Each row below holds a small network's activations on one record, seen along a few directions.
After each row come some of the record's fields: F, W, N, E, M, B.
A field that a record lacks is written none.
The largest differences between rows may come from other fields.
(in the rows, 500 means zero)
Strong random noise was added to every row along 9 fixed directions; ignore it. To show where, here is one row again and again, with new noise each time:
[555 507 336 442 522 495 699 661 592 477 592 733 383 485 283 348 581 436
 455 398 399 637 744 547 584]
[468 436 499 487 586 512 581 415 555 456 501 411 410 432 550 641 449 556
 645 507 620 550 534 496 436]
[552 444 552 490 473 498 529 509 698 411 530 351 513 349 570 703 471 645
 467 439 846 497 527 303 465]
[366 431 347 319 539 573 350 438 452 491 489 512 538 618 683 484 659 504
 472 476 456 583 473 672 412]
[472 643 373 454 651 176 700 491 603 469 371 607 360 488 389 342 802 502
 687 465 554 509 468 722 515]
[656 438 646 562 707 566 608 576 705 564 506 593 464 279 348 606 478 535
 554 478 554 516 644 530 635]
[518 421 505 450 493 431 604 570 521 442 460 562 482 503 588 454 566 518
 467 499 515 535 493 537 599]
[566 480 485 697 241 454 608 575 474 450 533 596 636 558 458 451 514 443
 328 520 618 581 446 391 592]
[460 412 743 424 726 335 610 394 442 369 209 309 421 420 717 558 596 611
 833 699 475 344 350 697 604]
[667 672 650 718 482 390 585 638 622 465 425 578 642 346 201 397 670 478
 450 589 548 409 522 487 673]
[542 619 567 855 380 440 495 450 508 578 549 540 662 466 426 543 439 424
 404 592 663 556 323 413 477]

[550 409 678 367 656 189 640 667 700 526 409 583 407 377 820 483 486 589
 406 488 615 419 334 511 674]
{F: f1, W: w3, N: n2, E: none, M: m4, B: b2}
[483 506 485 402 547 664 448 640 518 482 630 582 505 463 452 434 441 451
 398 536 266 530 704 499 525]
{F: f2, W: w4, N: n2, E: e2, M: m3, B: b2}
[430 574 399 498 359 306 610 509 458 421 502 524 472 607 520 383 564 457
 499 519 510 489 454 488 469]
{F: f1, W: w3, N: n2, E: none, M: m3, B: b1}
[530 457 639 375 468 510 308 610 505 503 375 568 741 573 670 420 635 562
 335 480 493 394 306 559 710]
{F: f2, W: w3, N: n1, E: none, M: m3, B: b2}
[510 221 599 242 637 578 388 558 658 531 441 497 546 458 828 666 537 625
 406 421 621 478 483 577 587]
{F: f1, W: w3, N: n2, E: none, M: m4, B: b2}
[486 599 557 361 396 193 580 720 578 384 550 481 418 462 767 332 428 564
 259 506 521 407 383 263 561]
{F: f1, W: w3, N: n2, E: none, M: m3, B: b1}
[617 435 548 493 592 581 537 525 611 505 289 653 689 503 158 500 875 520
 681 435 538 423 620 798 733]
{F: f2, W: w3, N: n1, E: e2, M: m3, B: b2}
[599 342 433 401 408 612 631 647 662 428 548 602 524 486 322 553 572 514
 450 367 594 532 797 467 604]
{F: f1, W: w3, N: n2, E: none, M: m4, B: b2}
[601 332 488 616 528 598 501 344 519 656 477 554 522 513 463 672 571 482
 583 402 635 543 534 638 489]
{F: f1, W: w1, N: none, E: e1, M: m2, B: b1}
[564 452 621 600 449 619 387 371 540 488 501 271 570 410 505 743 422 608
 537 493 737 439 475 320 422]
{F: f1, W: w3, N: none, E: none, M: m3, B: b1}
[659 566 574 517 476 454 569 758 566 463 510 636 526 413 358 306 576 498
 306 498 382 461 592 426 712]
{F: f2, W: w3, N: none, E: e1, M: m3, B: b2}
[574 412 594 480 457 527 477 562 615 566 586 532 533 429 632 606 380 546
 345 402 629 469 490 355 551]
{F: f1, W: w1, N: n1, E: e2, M: m3, B: b1}
[534 528 529 537 499 496 620 581 607 416 626 412 374 337 494 575 287 557
 452 504 613 565 591 238 461]
{F: f2, W: w4, N: none, E: e2, M: m2, B: b2}
[407 551 391 513 320 527 304 419 461 481 474 448 721 667 538 526 607 534
 424 440 695 527 310 467 423]
{F: f2, W: w3, N: n1, E: none, M: m3, B: b2}
[389 694 507 635 329 395 378 460 501 405 578 283 602 491 620 559 364 555
 383 600 726 492 276 213 319]
{F: f2, W: w4, N: n2, E: none, M: m3, B: b2}
[503 286 550 315 495 520 476 524 500 509 385 556 562 597 714 532 561 556
 481 407 547 470 416 601 642]
{F: f1, W: w1, N: n1, E: none, M: m4, B: b1}
[423 640 554 412 504 570 291 557 458 429 551 340 525 466 603 461 328 582
 379 544 446 480 387 275 443]
{F: f2, W: w3, N: n1, E: none, M: m3, B: b2}
[597 665 535 457 695 490 568 667 690 576 517 701 455 375 186 383 486 489
 542 396 425 487 617 527 652]
{F: f2, W: w3, N: n1, E: none, M: m4, B: b1}
[382 550 570 292 617 579 317 542 392 421 466 427 531 506 677 386 542 521
 482 639 203 414 480 590 511]
{F: f2, W: w4, N: none, E: e2, M: m3, B: b2}
[565 557 513 625 422 393 590 545 467 430 440 513 521 468 366 390 661 458
 462 589 465 475 532 519 546]
{F: f1, W: w3, N: none, E: e2, M: m2, B: b2}
[550 176 569 608 364 720 621 514 352 442 463 560 590 597 471 590 424 448
 502 595 395 604 603 539 661]
{F: f1, W: w3, N: n2, E: none, M: m1, B: none}
[355 478 441 176 646 478 569 468 488 338 456 284 237 475 611 534 401 618
 733 470 451 461 599 457 388]
{F: f1, W: w1, N: n1, E: none, M: m4, B: b1}
[480 547 360 379 521 589 308 649 674 635 687 700 593 498 498 446 556 439
 196 375 471 577 603 520 441]
{F: f1, W: w3, N: n2, E: none, M: m4, B: b2}
[351 518 512 469 591 614 393 271 438 549 505 352 509 544 578 689 354 510
 771 525 523 445 450 575 335]
{F: f2, W: w1, N: n1, E: e1, M: m3, B: b2}
[515 530 516 799 609 234 618 434 518 806 538 800 448 532 581 458 415 346
 453 521 519 631 211 656 518]
{F: f1, W: w3, N: n2, E: none, M: m3, B: b1}
[545 577 529 815 475 360 593 367 486 672 583 533 437 455 507 573 328 411
 512 525 625 549 349 437 399]
{F: f1, W: w1, N: none, E: e1, M: m2, B: b1}
[466 607 446 592 432 421 467 354 365 507 463 408 485 570 469 457 591 458
 594 549 465 442 441 548 387]
{F: f1, W: w1, N: none, E: e1, M: m3, B: b1}
[341 578 340 290 306 432 560 622 403 300 581 488 457 649 572 301 486 433
 423 548 318 484 613 430 438]
{F: f1, W: w3, N: n2, E: none, M: m4, B: b2}
[468 695 414 590 396 263 570 489 541 370 477 363 439 485 455 447 522 596
 494 485 760 542 324 272 413]
{F: f2, W: w4, N: none, E: none, M: m3, B: b2}
[536 534 493 635 305 305 719 514 562 480 658 455 377 454 571 569 272 482
 441 468 688 482 516 225 417]
{F: f1, W: w1, N: n2, E: e1, M: m3, B: b1}
[335 521 239 449 587 334 669 363 357 534 566 561 169 614 592 388 460 413
 642 486 344 673 489 615 306]
{F: f1, W: w3, N: none, E: e2, M: m3, B: b1}
[534 513 346 462 427 343 557 678 465 517 501 756 477 583 517 195 729 406
 215 467 342 601 489 602 595]
{F: f1, W: w3, N: none, E: e2, M: m2, B: b2}
[463 746 376 355 592 429 213 580 730 512 473 517 667 463 398 404 867 588
 350 399 646 450 449 569 429]
{F: f2, W: w4, N: n2, E: none, M: m3, B: b2}
[435 739 499 835 471 249 657 324 430 607 502 527 441 538 360 489 329 378
 699 574 600 534 254 475 386]
{F: f1, W: w1, N: n1, E: none, M: m4, B: b1}
[549 569 507 604 383 412 491 636 530 509 585 588 558 480 557 397 464 491
 226 500 548 568 388 336 559]
{F: f2, W: w4, N: none, E: e2, M: m3, B: b2}
[375 612 434 290 572 421 393 607 485 379 465 442 473 506 563 323 659 534
 411 590 303 463 512 544 454]
{F: f1, W: w3, N: n2, E: none, M: m1, B: none}
[523 477 154 486 359 556 517 444 564 450 493 535 535 622 246 508 835 519
 520 299 741 641 666 579 396]
{F: f2, W: w3, N: none, E: e1, M: m2, B: b1}
[546 217 328 374 406 508 863 440 435 416 509 552 222 623 481 546 471 508
 722 321 516 596 753 526 547]
{F: f1, W: w1, N: none, E: e1, M: m3, B: b1}

Here are new rows. What are their fields?
[504 537 617 520 764 647 448 429 453 485 391 435 487 394 302 518 599 505
 753 653 275 448 611 701 530]
{F: f2, W: w4, N: none, E: e2, M: m3, B: b2}
[582 335 516 462 306 688 444 524 465 414 451 453 650 577 435 563 561 554
 430 429 587 474 583 420 591]
{F: f1, W: w1, N: n1, E: none, M: m3, B: b1}
[616 402 585 286 570 536 470 614 805 414 466 379 505 326 535 683 526 760
 456 290 862 436 560 294 592]
{F: f2, W: w3, N: n1, E: none, M: m3, B: b2}
[546 488 507 383 560 478 519 624 536 511 446 606 469 500 463 382 553 508
 443 437 420 493 522 543 618]
{F: f1, W: w1, N: n1, E: none, M: m4, B: b1}
[535 496 597 592 342 798 446 571 434 369 539 411 672 485 263 556 328 513
 465 572 449 501 614 283 579]
{F: f2, W: w3, N: n1, E: none, M: m3, B: b2}
[493 329 437 472 459 412 624 522 531 572 513 716 506 599 705 493 525 463
 425 408 584 616 406 611 602]
{F: f2, W: w4, N: none, E: e2, M: m2, B: b2}
[600 415 655 660 354 428 654 546 364 459 480 484 489 483 594 463 389 453
 433 625 420 445 464 414 617]
{F: f1, W: w1, N: none, E: e1, M: m2, B: b1}
[640 478 772 622 446 593 453 628 434 495 381 523 695 457 387 450 473 477
 418 613 373 372 462 472 745]
{F: f1, W: w1, N: n1, E: none, M: m4, B: b1}
[534 479 580 452 602 272 551 564 476 632 466 653 396 500 792 350 492 459
 386 497 377 464 316 608 609]
{F: f1, W: w1, N: none, E: e1, M: m2, B: b1}
[596 466 664 724 228 337 693 470 311 401 362 450 584 583 534 432 507 440
 548 641 512 364 372 457 654]
{F: f1, W: w1, N: none, E: e1, M: m2, B: b1}
[451 505 312 451 394 624 634 450 401 380 683 382 278 513 357 516 350 461
 603 480 373 562 821 347 311]
{F: f1, W: w1, N: none, E: e1, M: m3, B: b1}
[476 520 323 175 505 450 502 627 665 300 445 366 386 454 437 452 689 682
 452 321 676 497 638 369 447]
{F: f1, W: w1, N: n1, E: none, M: m4, B: b1}
[578 423 599 395 607 692 429 529 452 462 422 439 504 431 410 489 596 510
 562 559 278 389 712 616 577]
{F: f1, W: w1, N: none, E: e1, M: m2, B: b1}
[443 463 529 568 497 687 405 319 257 483 424 401 550 608 421 520 512 438
 689 640 288 481 513 632 454]
{F: f1, W: w3, N: none, E: none, M: m3, B: b1}
[706 345 616 577 731 511 630 496 734 677 488 641 399 314 378 668 503 562
 575 356 662 539 581 558 629]
{F: f1, W: w3, N: none, E: none, M: m3, B: b1}
[577 244 737 549 419 515 580 402 354 388 310 287 531 494 717 652 477 578
 628 631 559 363 431 503 613]
{F: f1, W: w1, N: none, E: e1, M: m2, B: b1}
[629 455 677 563 646 597 602 495 579 507 518 445 395 290 348 618 404 528
 637 546 443 427 698 457 555]
{F: f1, W: w3, N: none, E: e2, M: m3, B: b1}
[511 575 489 560 531 337 497 608 692 615 633 596 467 403 614 514 375 498
 264 443 671 577 385 355 447]
{F: f1, W: w3, N: n2, E: none, M: m4, B: b2}
[591 375 565 535 498 551 626 627 534 512 576 618 452 443 531 504 368 503
 395 475 468 591 560 410 643]
{F: f2, W: w4, N: none, E: e2, M: m3, B: b2}
